A small network was shown many inputs. Here are its activations along a few directions, one row for each input.
In each table, some parts of the input vary, and every possible input appears once, in random order.
Descriptions start from the smaller parts, as in this example, which fits no table here: one of 2 separate values, together with either a single point or one of 9 places along a line or (one of 4 places along a line, together with one of 8 places around a ring).
Shared parts are said once, and a part with two or three values counts as separate values.

Other details of the inputs shift rows strongly along two fixed directions, in all tables alike. That doesn't count.

Table:
row 1: [ 4  2  2 -1  4  3 -5 -1  1  1  4]
row 2: [-6  4  0 -4  6  1  1 -6 -4  2  5]
row 3: [ 4  0  4 -2  6 -3  7  1  8  1  5]
row 4: [-1  6 -2 -1  5 -2 -4 -2 -4  4 -1]
row 5: [ 5  2  2 -1  1  1 -6 -2  0  1  4]
row 6: [-2  6 -6 -6  0 -5 -5  0 -1 -1 -1]
row 7: [ 5 -1  0 -3  5  1  2 -4  6  2  5]
row 8: [ 4 -2 -2 -3 -4 -6 -3  1  2  4  4]
row 9: [ 4 -1  5 -4  5 -5  7  2  2  4  3]
row 10: [ 5  1  5  0  3 -3  5  4  5  3  6]
row 11: [ 2  8 -1  1  5  3 -3 -2 -1  0  3]
row 12: [-6  6  0  1 -3 -1 -5  0 -5  2  7]
row 13: [ 2 -1  1 -3  4 -2 -6 -1 -2  5 -1]
row 14: [-5  6  0  0  3  3 -1 -3 -1  0  8]
row 15: [ 5 -1  0  0 -4 -2 -3  3  0  5  6]
row 16: [ 4  2  1 -4  7  3 -3 -4  4 -1  3]
row 17: [ 4  1  1 -1 -2 -1 -9  2 -2  3  3]
row 18: [ -2 -52 -17  45  -1   2  21   3 -26 -45 -24]
row 19: [-1  7 -3 -2 -1 -4 -6 -1 -2  0  1]
row 20: [  0 -49 -15  46  -2   8  22   3 -22 -48 -21]
row 21: [-8  4 -1 -1  3 -2 -2 -4 -4  5  3]
row 22: [-9  4 -4 -6 -1 -5 -4 -1 -1 -1  4]
row 23: [ 1  8 -2 -2  7  3 -1 -5  2 -2  2]
row 24: [ 1 -1 -3 -8  0 -5 -7  1  1  0  0]
row 25: [ 5  0  5  1 -3 -7  1  8  1  5  5]
row 26: [-5  7  1  1  0  1 -3 -4 -2  0  7]
row 27: [-8  5 -1 -2 -3 -4 -5 -2 -3  0  5]
row 28: [ 1  6 -1 -4  7  1  0 -4 -4  1  0]
row 29: [  3  -1   3  -2  -4 -10   2   6   4   3   3]
row 30: [ 6  0  1  0 -1  0 -2 -1  3  4  6]
row 31: [ 2  1 -1 -4 -2 -4 -8  0  0  1  1]
row 32: [ 3 -2  4 -2  3 -8  4  5  2  7  2]
row 33: [-27  14  24  -6 -57  69  17  10  31  23 -79]
row 34: [ 5 -3  0 -5  4 -1  3 -3  0  5  3]
row 35: [ 5  1  6  1  0 -5  3  4  4  3  6]
row 36: [-6  6  0 -2  6  3  0 -7  2 -1  7]
row 37: [  1  -2   0  -6  -2 -11   3   7   5   2   2]
row 38: [ 3  0  1 -6  6  1 -3 -3 -2  2  1]
row 39: [ 2  9 -1  1  2  1 -4 -3 -1  0  3]
row 40: [ 2 -3 -4 -7 -3 -7 -2  2  3  3  2]
Each input here is: one of 5 places along a line, together with either one of 2 separate values or one of 6 places along a line.
Question: The inputs of row 21 and row 32 match in every part but the place on the line of 5. If row 27 is changed in the same way as row 21 into row 32, which row does it become?
Answer: row 29
Question: Change only the choice among 2 separate values in row 2. List by row number the other rows that result.
Answer: row 21
Question: Change only the place on the line of 5 in row 14. List by row number the other rows that result.
Answer: row 1, row 10, row 11, row 20
Question: Change only the place on the line of 5 in row 33. List by row number the other rows that result.
Answer: row 12, row 15, row 17, row 25
